Here are a small network's activations along a few directions, averaged over the inputs that share one value of a field.
Values that are neighbours, or in one group, have similar rows; names and order tell nothing.
(in the rows, 500 means zero)
Random noise pushes rows far along 3 fixed directions. That doesn't count. These rows show it; they differ only by the noise:
[593 325 444 513 510 364 589 695 303 573 483 472 425]
[638 417 401 423 581 373 574 708 331 578 494 546 348]
[379 318 602 710 209 476 495 294 373 518 708 461 633]
[510 286 499 616 381 395 572 572 298 562 572 437 527]
[515 521 624 377 533 461 405 324 635 433 342 658 321]


Values of SUDO:
vadot: [512 680 533 400 584 663 517 322 764 355 522 528 523]
sefe: [528 515 644 514 573 415 402 375 625 466 463 501 445]
ropam: [423 300 559 630 388 435 467 465 358 465 452 483 544]
safid: [596 391 564 494 674 382 371 736 577 437  14 479 342]
kupez: [430 499 366 429 401 554 588 553 422 514 547 472 653]
zit: [378 714 368 496 379 660 491 423 523 550 666 506 648]
zote: [435 403 628 626 482 472 448 606 481 423 201 356 656]
kezi: [445 293 637 695 455 449 356 545 544 498 372 294 587]
rezit: [613 629 361 474 550 536 575 532 405 618 927 469 533]
bona: [609 532 295 423 573 534 747 729 380 568 640 497 572]
kevav: [555 691 330 546 560 616 507 609 430 685 849 495 521]
popib: [566 485 542 406 555 371 508 524 509 487 373 577 357]
kazo: [577 580 328 524 520 619 611 701 415 568 618 305 615]
bak: [411 342 671 508 561 498 570 486 669 391 220 467 449]
mik: [457 673 371 367 607 509 517 510 482 497 469 649 400]
A value of SUDO combines one of 5 hidden first parts with one of 3 second parts; all combinations occur once.
ropam and kupez share the first part; ropam and kezi share the second. Which value has the first part of kezi and the second part of kupez?
> kazo
rezit and sefe share the first part; rezit and bak share the second. Which value has the first part of bak and the second part of sefe?
> popib

Values of ZARO:
ber: [350 434 646 583 263 529 487 105 582 450 685 606 528]
vav: [570 565 457 540 608 512 353 536 553 544 586 490 463]
dobu: [545 753 418 303 538 556 373 332 512 495 742 895 269]
vekes: [633 485 500 380 655 298 425 636 431 523 415 558 310]
vove: [569 694 338 398 509 697 501 545 447 573 773 512 600]
tanol: [357 451 501 674 496 557 494 604 531 501 542 338 648]
vopa: [441 426 639 683 410 497 417 564 592 517 363 285 643]
fim: [464 355 457 574 345 463 747 546 283 520 525 332 641]
zikon: [453 660 435 478 434 661 553 391 497 482 697 439 669]
zupa: [623 565 469 495 576 446 369 468 520 533 514 607 313]
maba: [440 498 482 473 356 447 581 362 388 493 637 579 530]
vadat: [530 646 435 593 483 543 361 404 463 619 894 585 471]
kov: [519 408 500 380 579 446 628 608 534 434 169 590 394]
tanuk: [495 617 430 330 595 578 614 564 577 451 427 564 509]
The values of ZARO form a ring.
A walk along ZARO starts at vopa and steps to its neighbour tanol. Put vav, fim, zikon, vadat in the order it reaches them.
> zikon, fim, vadat, vav
List every value one step from ber, in the order listed.
> dobu, maba

Values of BIBI:
vuned: [558 426 612 625 470 336 367 437 486 566 607 563 391]
ret: [682 640 183 353 680 468 554 941 303 603 500 445 494]
madu: [310 730 441 577 331 674 388 310 597 447 705 536 665]
misif: [387 272 670 590 281 473 672 397 347 469 490 461 623]
tem: [648 306 445 625 693 464 599 952 353 585 454 252 547]
ziru: [329 496 435 545 388 524 448 397 474 422 507 641 505]
tebi: [499 456 499 578 656 583 426 520 570 546 520 394 586]
gote: [451 363 589 521 404 439 681 424 366 526 588 393 513]
pimu: [487 482 649 665 402 486 278 224 623 490 483 543 390]
vufu: [421 405 371 441 385 409 446 561 274 531 583 548 571]
tel: [509 579 671 377 547 559 585 352 734 396 272 460 486]
kuzat: [502 438 654 506 431 553 608 382 778 380 220 443 575]
A value of BIBI combines one of 3 hidden first parts with one of 4 second parts; all combinations occur once.
misif and kuzat share the first part; misif and ziru share the second. Which value has the first part of ziru and the second part of kuzat?
> madu
pimu and tem share the first part; pimu and vufu share the second. Which value has the first part of vufu and the second part of tem?
> ret

Values of BAF:
fiki: [612 369 543 382 697 293 443 636 536 484 138 530 265]
bof: [580 538 551 426 682 466 313 488 619 464 322 560 330]
vib: [456 367 634 625 312 547 641 278 508 503 756 358 651]
gadub: [400 431 455 544 403 538 586 550 386 482 506 425 752]
sizot: [436 689 517 349 467 563 516 223 619 465 480 726 410]
dideb: [574 553 511 385 596 540 556 667 652 468 302 425 505]
kina: [419 664 568 605 361 582 288 284 550 482 685 537 510]
mul: [550 529 385 487 456 424 589 506 356 553 748 655 448]
miv: [454 551 382 495 542 587 604 610 482 549 519 447 582]
birum: [546 610 426 538 508 503 386 430 456 574 826 646 353]
zopa: [534 709 341 236 613 557 558 539 494 482 422 653 328]
gal: [679 755 404 323 747 599 458 662 646 580 497 614 365]
mun: [529 286 511 664 526 453 519 827 398 509 349 207 634]
vaf: [473 492 552 419 497 411 432 334 496 417 499 650 421]
The values of BAF form a ring.
A walk along BAF starts at fiki and steps to its neighbour vaf. Put vib, mul, birum, zopa in the order it reaches them.
> mul, vib, zopa, birum
List every value one step from miv, in the order listed.
> gadub, dideb
List every value one step from kina, in the order listed.
> bof, mun
